A small network was trained on made-up records. Each row is its average activation on records with the value named, seen along a few directions.
Related values have similar rows: they may be neighbours, one step apart, or belong to one group.
In the rows, zero is written as 500.
Random noise pushes rows far along 3 fixed directions. That doesn't count. These rows show it; they differ only by the noise:
[613 417 545 606 307 460 583 379 590 479 511 277 460 528 406 522 587 533]
[588 430 561 596 476 534 471 432 490 496 598 363 389 507 464 546 442 707]
[566 472 666 680 338 536 504 351 641 599 549 147 618 605 506 592 724 584]
[396 607 674 641 662 635 259 491 450 580 711 391 614 462 646 632 479 825]
[317 686 583 598 456 474 389 486 547 456 591 431 770 346 568 570 623 505]


Field Gake:
d12: [509 523 677 628 661 713 348 569 462 639 578 341 590 734 709 632 502 548]
d9: [325 610 626 630 539 623 352 444 526 568 670 366 790 469 625 585 634 655]
d13: [403 561 724 505 788 675 233 430 596 898 585 254 740 733 798 648 741 791]
d14: [438 626 482 546 354 460 459 398 600 399 545 470 736 434 509 418 608 397]
d6: [759 480 682 595 529 792 482 521 557 748 469 278 519 800 622 587 530 439]
d5: [384 664 486 568 385 457 421 434 523 383 585 572 657 395 477 456 608 499]
d3: [463 524 454 465 634 563 324 493 337 377 715 712 276 360 490 477 287 825]
d7: [557 327 546 439 499 463 570 384 701 780 358 194 596 802 539 541 899 440]
d10: [537 436 734 592 461 636 691 435 600 813 377 316 584 679 461 515 596 602]
d4: [189 626 305 250 582 184 481 661 448 392 340 882 701 144 598 448 564 207]
d1: [560 567 462 511 523 600 471 649 465 467 457 598 535 626 572 563 404 263]
d8: [384 502 486 400 650 378 441 461 604 602 461 405 774 580 638 510 812 448]
d11: [556 594 638 576 617 683 312 633 464 612 518 496 599 695 689 632 545 406]
d2: [129 737 764 629 559 633 525 560 508 761 437 439 809 465 599 569 694 495]
The values of Gake form 4 separate groups.
Question: Which other values are in the same group as d13? Give them in the order they are listed.
Answer: d7, d4, d8
Question: Which other values are in the same group as d11? Give them in the order they are listed.
Answer: d12, d6, d1
Question: Which other values are in the same group as d2? Give them in the order they are listed.
Answer: d10

Field Kipel:
l12: [389 507 706 621 561 564 341 400 548 606 743 339 657 494 570 575 626 917]
l7: [ 94 792 513 460 612 505 412 508 421 412 584 648 783 190 530 516 517 596]
l14: [789 339 608 627 366 677 567 535 469 527 454 328 272 704 395 551 399 458]
l6: [509 495 310 365 714 410 459 590 453 522 450 636 407 532 545 419 470 459]
l1: [418 434 600 551 348 424 612 397 617 561 497 319 561 475 447 480 645 556]
l3: [220 642 622 512 554 475 403 451 505 467 684 521 741 278 575 562 550 746]
l9: [487 548 455 545 465 505 585 626 388 461 371 580 409 410 405 512 360 388]
l8: [424 795 668 744 458 685 411 593 500 531 562 480 798 515 588 542 606 330]
l13: [556 424 508 415 593 544 534 458 543 695 372 438 428 699 553 536 581 486]
l2: [224 725 456 352 860 519 324 694 436 582 503 761 734 366 677 534 435 482]
l4: [619 337 183 296 258 206 790 397 575 381 172 558 352 507 304 394 638 137]
l5: [309 675 368 475 521 367 280 573 578 377 635 664 796 349 697 501 569 318]
l11: [892 241 493 528 406 532 463 376 506 341 631 359 281 714 541 528 348 577]
l10: [429 624 453 416 451 466 544 640 394 332 410 805 422 260 398 368 332 262]
The values of Kipel form 4 separate groups.
Question: Which other values are in the same group as l13? Give them in the order they are listed.
Answer: l6, l2, l4
Question: Which other values are in the same group as l14? Give them in the order they are listed.
Answer: l9, l8, l10
Question: Which other values are in the same group as l7? Give them in the order they are listed.
Answer: l12, l1, l3
